A small network was shown many inputs. Here are its activations along a few directions, one row for each input.
Each table varies a few parts of the input and shows all the possible inputs, shuffled.
A made-up example of a description, with smaller parts first: values(2) and (point or ring(11) or (ring(5) and line(6))).
Shared parts are said once, and a part with two or three values counts as separate values.

Other details of the inputs vary at random and push rows far along two fixed directions, the same in every table; ignore that.

A family of inputs:
x1: 18 -42 -19 -10 -14 -7 12 -5 7 2 56 -23 29 -23
x2: -3 -73 -20 -6 11 -27 5 6 53 37 51 22 33 -9
x3: -37 -16 32 2 11 -20 17 35 -1 43 -25 21 -35 20
x4: -32 -2 6 7 8 23 -10 49 -24 -33 -60 -7 -41 2
x5: 8 12 23 -14 -11 -20 44 14 -40 -11 -42 -23 -14 6
x6: 2 -25 -25 -26 1 6 24 -28 27 -7 35 -13 37 -36
x7: -27 -57 -10 -14 -8 6 21 4 14 40 71 -25 30 -44
x8: 60 51 -17 35 -15 13 -52 -33 -2 -40 -4 12 18 35
x9: 61 51 -14 27 -22 16 -48 -34 -13 -53 5 -5 15 24
x10: -5 -56 -9 -27 11 -29 23 -12 44 41 53 9 27 -25
x11: -23 -25 -32 8 25 18 -30 -12 50 14 29 31 15 -10
x12: 46 25 -7 4 -25 -4 1 -35 -24 -16 31 -26 26 0
x13: -19 -9 22 -33 14 -17 32 28 0 -9 -57 12 -29 -5
x14: -6 -31 -8 4 -13 10 -1 -2 4 28 67 -22 22 -22
x15: 20 -52 -21 6 -12 -9 -8 4 18 3 53 -11 29 -12
x16: -34 13 8 -15 5 23 17 31 -34 -30 -56 -22 -31 -15
x17: 28 89 -17 17 -5 36 -31 -69 -17 -31 4 -11 15 8
x18: 7 22 30 -15 -3 -30 35 11 -31 -1 -46 -6 -20 11
x19: -33 5 7 -10 7 25 9 41 -32 -33 -54 -19 -38 -10
x20: -50 -9 9 -12 28 4 10 34 9 4 -60 28 -45 6
x21: -26 -13 -23 -16 26 14 -11 -28 45 19 35 20 12 -27
x22: 1 -19 -19 -28 9 -5 16 -31 38 5 33 4 33 -32
x23: -31 -33 21 22 1 -7 2 63 -16 26 -27 1 -30 13
x24: 45 89 11 31 -26 12 -21 -65 -35 4 29 -18 19 26
x25: -48 -41 -28 -29 28 15 13 -13 49 25 36 8 18 -49
x26: -3 12 20 -12 8 -15 13 19 -2 -15 -68 26 -32 26
x27: 10 -35 -28 -18 -7 12 3 -9 21 -21 44 -18 29 -34
x28: -18 -19 12 -32 -5 1 42 43 -28 -35 -51 -24 -21 -24
x29: -15 14 34 26 3 -13 -6 38 -23 23 -39 19 -37 38
x30: -31 -38 23 11 -6 -1 6 63 -24 15 -18 -15 -28 1
x31: 31 63 -24 47 -1 35 -70 -38 -3 -29 -2 14 5 31
x32: -16 -16 5 -4 8 -12 0 -18 27 55 56 11 13 -12
x33: 42 97 18 30 -17 0 -29 -66 -25 15 25 1 11 30
x34: 57 60 -8 27 -6 2 -47 -45 8 -28 -6 28 17 42
x35: 9 12 27 -2 1 -34 17 16 -14 6 -48 19 -27 37
x36: 15 -5 17 19 -10 -20 2 46 -28 -13 -51 1 -24 31
Description of these inputs: line(4) and ring(9).
The inputs of x7 and x28 match in every part but the line(4) part. If x24 is changed in the same way as x7 into x28, which row does it become? -> x6
Which other rows does x1 become when the ring(9) part takes its other values? List them by row number. -> x2, x5, x10, x12, x15, x18, x35, x36
Start at x4 and move only the ring(9) part, one step at a time. The first step leads to x31. Which rows follow, in order? -> x11, x20, x21, x25, x17, x16, x19

A family of inputs:
x37: 10 35 -2 29 4 4 -35 -34 5 21 24 15 9 20
x38: -11 -6 36 5 -7 -17 13 60 -41 0 -60 -3 -45 25
x39: 29 30 7 8 -15 -11 -8 -40 -1 20 39 0 18 9
x40: -42 -74 -28 -23 12 19 14 31 32 -3 23 -6 12 -47
x41: 22 18 -3 9 5 -14 -13 -35 23 22 22 25 21 16
x42: 32 113 18 25 -13 22 -26 -22 -72 -55 -70 -16 -33 36
x43: -32 8 27 11 12 -4 7 53 -22 3 -75 13 -45 23
x44: 29 30 -1 1 -16 5 -1 -40 -15 -1 44 -25 23 -6
x45: 49 97 35 42 -10 -13 -38 -5 -50 -28 -71 19 -41 71
x46: 29 26 -15 15 -17 19 -17 -33 -6 -14 32 -22 29 -4
x47: -21 -2 33 7 9 -14 0 60 -22 1 -69 17 -48 28
x48: 14 36 3 18 4 -3 -23 -35 6 25 30 15 7 19
x49: 40 2 -13 6 -18 -2 -10 -26 0 -13 39 -18 27 -5
x50: 33 11 -28 4 -4 10 -24 -32 9 -27 27 -5 22 -7
x51: -11 2 14 -18 2 -8 32 43 -34 -39 -78 -9 -34 6
x52: 19 11 -21 7 6 3 -21 -37 27 -9 17 17 20 11
x53: 38 2 -13 1 -17 -6 2 -32 0 -10 38 -17 36 -2
x54: -39 -67 4 -21 7 -17 38 25 18 52 41 -6 4 -28
x55: -18 0 20 -5 12 -5 8 47 -16 -25 -80 11 -50 17
x56: 20 32 -31 13 -3 32 -28 -38 4 -27 20 -9 24 -8
x57: -26 -86 -6 -19 5 -28 37 31 29 40 32 2 15 -20
x58: -54 -77 -22 -17 22 18 6 31 50 12 17 15 3 -34
x59: 12 32 -10 -3 4 10 -20 -48 24 -1 22 15 14 -1
x60: -42 13 22 -4 15 9 10 38 -26 -11 -77 4 -50 9
x61: 9 31 -24 20 6 29 -38 -37 20 -12 12 12 15 6
x62: 16 24 -6 30 0 9 -41 -20 14 7 22 22 11 23
x63: -11 12 41 -24 -13 -14 46 39 -47 -18 -61 -25 -35 -4
x64: -43 -69 -2 -10 7 -10 26 26 18 48 35 -7 5 -28
x65: -37 -83 -8 -16 22 -26 25 32 47 41 21 22 10 -16
x66: -26 -88 -11 -26 0 -4 26 38 22 13 36 -19 17 -42
x67: 20 37 -18 -1 -3 17 -13 -46 -4 -13 34 -13 19 -10
x68: -25 0 21 -4 12 5 0 51 -18 -23 -78 11 -49 17
x69: 25 28 -8 29 -13 8 -25 -29 -2 11 31 -2 19 16
x70: 25 31 -6 13 -16 13 -14 -39 -16 -5 37 -25 23 -4
x71: -3 4 35 -24 -11 -19 51 39 -44 -20 -68 -21 -28 1
x72: -46 -65 3 -26 21 -19 26 23 45 49 25 19 4 -28
x73: 38 10 -4 21 -14 -13 -21 -24 1 10 36 2 16 18
x74: 24 34 -17 -10 -5 12 -10 -49 6 -17 30 -8 24 -16
x75: 35 16 0 7 -13 -16 -1 -38 5 20 35 5 26 11
x76: 18 20 -16 -3 7 5 -14 -46 29 -3 16 20 22 2
x77: -19 -2 33 8 -8 -7 16 60 -39 -3 -60 -2 -44 22
x78: -15 0 28 -4 -13 4 24 57 -46 -30 -62 -22 -35 3
x79: 31 21 -24 -10 -3 7 -4 -48 12 -18 25 -3 33 -12
x80: -55 -63 -13 -31 26 4 24 17 41 30 24 9 0 -37
x81: -36 -84 -27 -29 15 8 14 34 34 1 25 -7 12 -47
The inputs of x47 and x62 match in every part but one. If x68 is changed in the same way as x47 into x62, which row does it become? -> x58
The inputs of x40 and x74 match in every part but one. If x77 is changed in the same way as x40 into x74, which row does it become? -> x39
What is each input in this table made of? -> ring(5) and ring(9)
Which other rows does x60 become when the ring(5) part takes its other values? List them by row number. -> x37, x42, x64, x70
Which other rows does x46 become when the ring(9) part takes its other values? List them by row number. -> x44, x49, x53, x63, x66, x70, x71, x78
